A small network was shown many inputs. Here are its activations along a few directions, one row for each input.
Each table varies a few parts of the input and shows all the possible inputs, shuffled.
Descriptions start from the smaller parts, as in this example, which fits no table here: ring(8) and (point or (values(2) and line(4)) or ring(9)).
Shared parts are said once, and a part with two or three values counts as separate values.
(in the rows, 128 means zero)

Other details of the inputs vary at random and push rows far along two fixed directions, the same in every table; ignore that.

Table:
row 1: [128 127 142 150  94 145 111 158 155 102 138]
row 2: [ 91 138 134 127 158 128 118 163 115 126 151]
row 3: [157 130 163 118 121 145 141 120 148 125 126]
row 4: [ 75 145 151 137 153 119 146 123 172  95 158]
row 5: [ 71 154 145 136 189 105 181  60 174  98 108]
row 6: [146 126 136 109 131 145 117 167  87 149 139]
row 7: [169 119 162 151 102 156 133 126 152 115  77]
row 8: [155 115 143 132 116 127 125 154 126 117 142]
row 9: [156 116 157 135 128 126 136 139 128 112 121]
row 10: [176 121 148 138  90 158 122 133 140 114 108]
row 11: [151 118  46  97  57 125  94 106 122 171 146]
row 12: [ 89 138  57  87 124  98 133  66 140 162 169]
row 13: [ 54 142  38 122 139  82 106 102 115 149 168]
row 14: [133 118 141 140 109 120 111 170 139 116 150]
row 15: [157 126 162 149 130 153 121 174 108 104 128]
row 16: [159 126 174 122 147 157 129 164  95 132 114]
row 17: [159 113  44  90  77 113  92 112  73 196 132]
row 18: [ 53 157 146 142 230 110 174  86 127 101 100]
row 19: [126 117 130 138 143 107 144 100 137 130 101]
row 20: [155 116 139 141 123 138 128 134 106 143  85]
Description of these inputs: line(4) and line(5).
Change only the line(5) part in row 1. List by row number the other rows that result.
Answer: row 2, row 4, row 13, row 14

Table:
row 21: [ 49 158 144 154 194 112 160 108 159  75 141]
row 22: [166 110 132 109 103 140 111 152 106 169 120]
row 23: [133 119  86 103  92 121 105 127 122 167 146]
row 24: [174 127 196 149 124 169 138 161 139  90 110]
row 25: [135 126 159 147 132 127 144 124 152 106 113]
row 26: [147 116  41  82  69 116  96  99 102 192 143]
row 27: [ 73 153 168 170 206 122 169 104 150  54 107]
row 28: [ 98 138 114 119 133 118 118 143 129 125 172]
row 29: [176 116 188 133 101 164 120 175 139 119 123]
row 30: [179 109 126 121  85 145  90 188  89 152 139]
row 31: [164 117 181 149 113 147 131 157 145 111 104]
row 32: [117 130 106 113 123 118 134 100 143 136 143]
row 33: [109 128 134 149 138 119 130 136 139 116 121]
row 34: [115 124  37  93  97 105 101  95 103 177 149]
row 35: [ 45 151 140 167 203  97 164  95 163  66 126]
row 36: [135 129 137 116 137 129 141 112 128 141 118]
row 37: [174 109 118 117  74 130 112 131 129 165 117]
row 38: [123 123  37  89  98 105 111  78 112 177 148]
row 39: [173 123 171 144 117 156 134 145 128 112  99]
row 40: [215  97 136 122  58 162  90 180  94 169 104]
row 41: [151 115  68 102  89 115 113  95 107 175 123]
row 42: [ 88 145 103 118 148 110 145  83 151 122 144]
row 43: [148 122 161 130 129 144 126 159 117 140 116]
row 44: [ 64 134  59 119 144  79 118 107 122 138 169]
row 45: [ 71 145  71 124 161  92 145  60 130 125 125]
row 46: [ 39 163 109 146 204 101 163  71 150  73 139]
row 47: [178 118 190 133 100 166 125 170 143 117 119]
row 48: [140 116  70  82  97 113  94 141  84 199 160]
row 49: [ 84 147 101 127 155 115 124 129 118 107 168]
row 50: [147 128 152 143 122 153 121 161 120 114 123]
row 51: [ 68 136  81 129 153  83 137  76 145 126 133]
row 52: [163 124 194 165 131 164 129 179 122  96  97]
row 53: [148 134 245 163 174 165 164 168 149  69  95]
row 54: [148 125 185 135 145 148 139 152 128 117 110]
row 55: [145 123 140 116 131 130 139 120 125 143 119]
The inputs of row 26 and row 53 match in every part but one. If row 38 is changed in the same way as row 26 into row 53, which row does it become?
Answer: row 55
What do these inputs look like to the network?
Answer: values(5) and (point or line(6))
Change only the values(5) part in row 39. List by row number the other rows that result.
Answer: row 24, row 36, row 37, row 42
Change only the line(6) part in row 33. List by row number the other rows that result.
Answer: row 25, row 31, row 35, row 37, row 51

Table:
row 56: [132 143 210 156 187 167 165 126 127  90  78]
row 57: [145 131  87  95  92 132 118  96 119 160 154]
row 58: [ 41 148  51  87 194  97 116 120  61 174 183]
row 59: [ 58 148  92 138 147 109 130  84 170  99 137]
row 60: [128 121 145 135 133 104 138 120 143 143 105]
row 61: [128 117  99 116  76 130  97 119 152 157 145]
row 62: [133 130 164  94 161 141 163 111 131 129 130]
row 63: [125 132 159 122 164 142 155 105 115 134  96]
row 64: [202  96 227 160 107 156 129 188 132 112  73]
row 65: [138 134 212 152 185 140 176 135 138  92  97]
row 66: [112 143 187 185 141 166 144 152 176  48 104]
row 67: [ 82 138  70 130 182  91 145  51 109 152  89]
row 68: [127 134 100 119 148 138 136  85  98 153  90]
row 69: [140 132 116  91 129 131 132  98 113 193 113]
row 70: [142 132 100 162 119 136 131 112 113  89  95]
row 71: [130 153 156 119 135 146 152 124 145  96 153]
row 72: [117 133 120 100 123 114 133 103 140 171 128]
row 73: [208 104 116  65  67 154 113 141  94 227 125]
row 74: [116 129 217 179 159 133 162 156 202  32 143]
row 75: [213 103 154  75  44 154 104 169 120 211 127]
row 76: [ 22 162 159 170 244  89 144 176 116  59 157]
row 77: [218  83 111  76  70 133 110 138  94 207 122]
row 78: [ 68 140  24 127 145  72 135  33 120 129 145]
row 79: [114 144 211 159 141 155 156 160 198  67 151]
row 80: [123 123 123  76 125 116 137 104 147 155 153]
row 81: [198 115 229 144 111 186 122 184 136 119  76]
row 82: [198 107 207 177 105 164 125 186 123 101  53]
row 83: [123 143 136 124 136 155  95 210  75 107 195]
row 84: [142 141 197 179 164 146 159 139 157  53 116]
row 85: [ 59 141  64 135 129  74 140  77 176 124 167]
row 86: [107 123 103  94 130 125  84 197  73 179 181]
row 87: [132 147 206 162 161 169 157 134 148  50 117]
row 88: [131 129 144 130  94 143 117 141 172 133 146]
row 89: [217  96 149 113  84 145 117 155  95 193  85]
row 90: [ 48 142  54 168 141  82 139  76 157  86 111]
row 91: [ 74 158  76 127 162  85 159  63 144  97 159]
row 92: [131 152 228 142 175 169 170 138 169  29 150]
row 93: [ 63 143  34 105 145  91 137  50 126 162 119]
row 94: [131 117 113 129 147 109 143  90 103 156  91]
row 95: [131 106  60 113 106  91 109  89 112 180 100]
row 96: [164 101  87 123  34 131  43 250  75 180 180]
row 97: [162 104  90  94  35 151  34 246  82 197 205]
row 98: [ 48 138  65 162 147  81 137  73 165  95 122]
row 99: [175 115 116 110  98 134 123 124 132 121 156]
row 100: [125 110  91 140  77 106 101 115 143 140 128]
row 101: [198 108 238 140 108 182 128 188 138 122  87]
row 102: [ 80 156 120 172 194 107 155  78 143  42 107]
row 103: [212  93 113  89  33 116  99 157 109 213 121]
row 104: [132 126  97 146 142 121 140  91  93 140  73]
row 105: [ 56 137  50  88 120  88 128  60 175 137 198]
row 106: [122 163 206 183 178 178 162 137 149  15  93]
row 107: [ 50 143  88 128 215  88 124 144  70 134 159]
row 108: [215 108  93  95  43 177  81 141  98 174 118]
row 109: [196 104 215 176  79 161 117 203 170  95 106]
row 110: [ 71 126  83  99 164  68 146  60 153 136 150]
row 111: [117 123   6  96  94  98  61 169  38 178 206]
What do these inputs look like to the network?
Answer: values(2) and line(4) and (point or line(6))
The inputs of row 103 and row 85 match in every part but the line(4) part. If row 76 is changed in the same way as row 103 into row 85, which row does it become?
Answer: row 96
The inputs of row 88 and row 72 match in every part but the line(4) part. If row 74 is changed in the same way as row 88 into row 72, which row does it become?
Answer: row 110
Change only the values(2) part in row 99. List by row number the other rows that result.
Answer: row 92
Which other rows agree with row 83 in the line(4) part and the values(2) part? List them by row number.
Answer: row 57, row 71, row 87, row 92, row 106, row 108
Change only the line(4) part in row 90. List by row number the other rows that result.
Answer: row 70, row 82, row 104
Which other rows agree with row 93 in the line(4) part and the values(2) part? List them by row number.
Answer: row 72, row 75, row 80, row 81, row 86, row 101
Change only the line(4) part in row 100. List by row number the other rows that result.
Answer: row 64, row 78, row 94
Change only the values(2) part in row 109. List by row number the other rows that result.
Answer: row 88
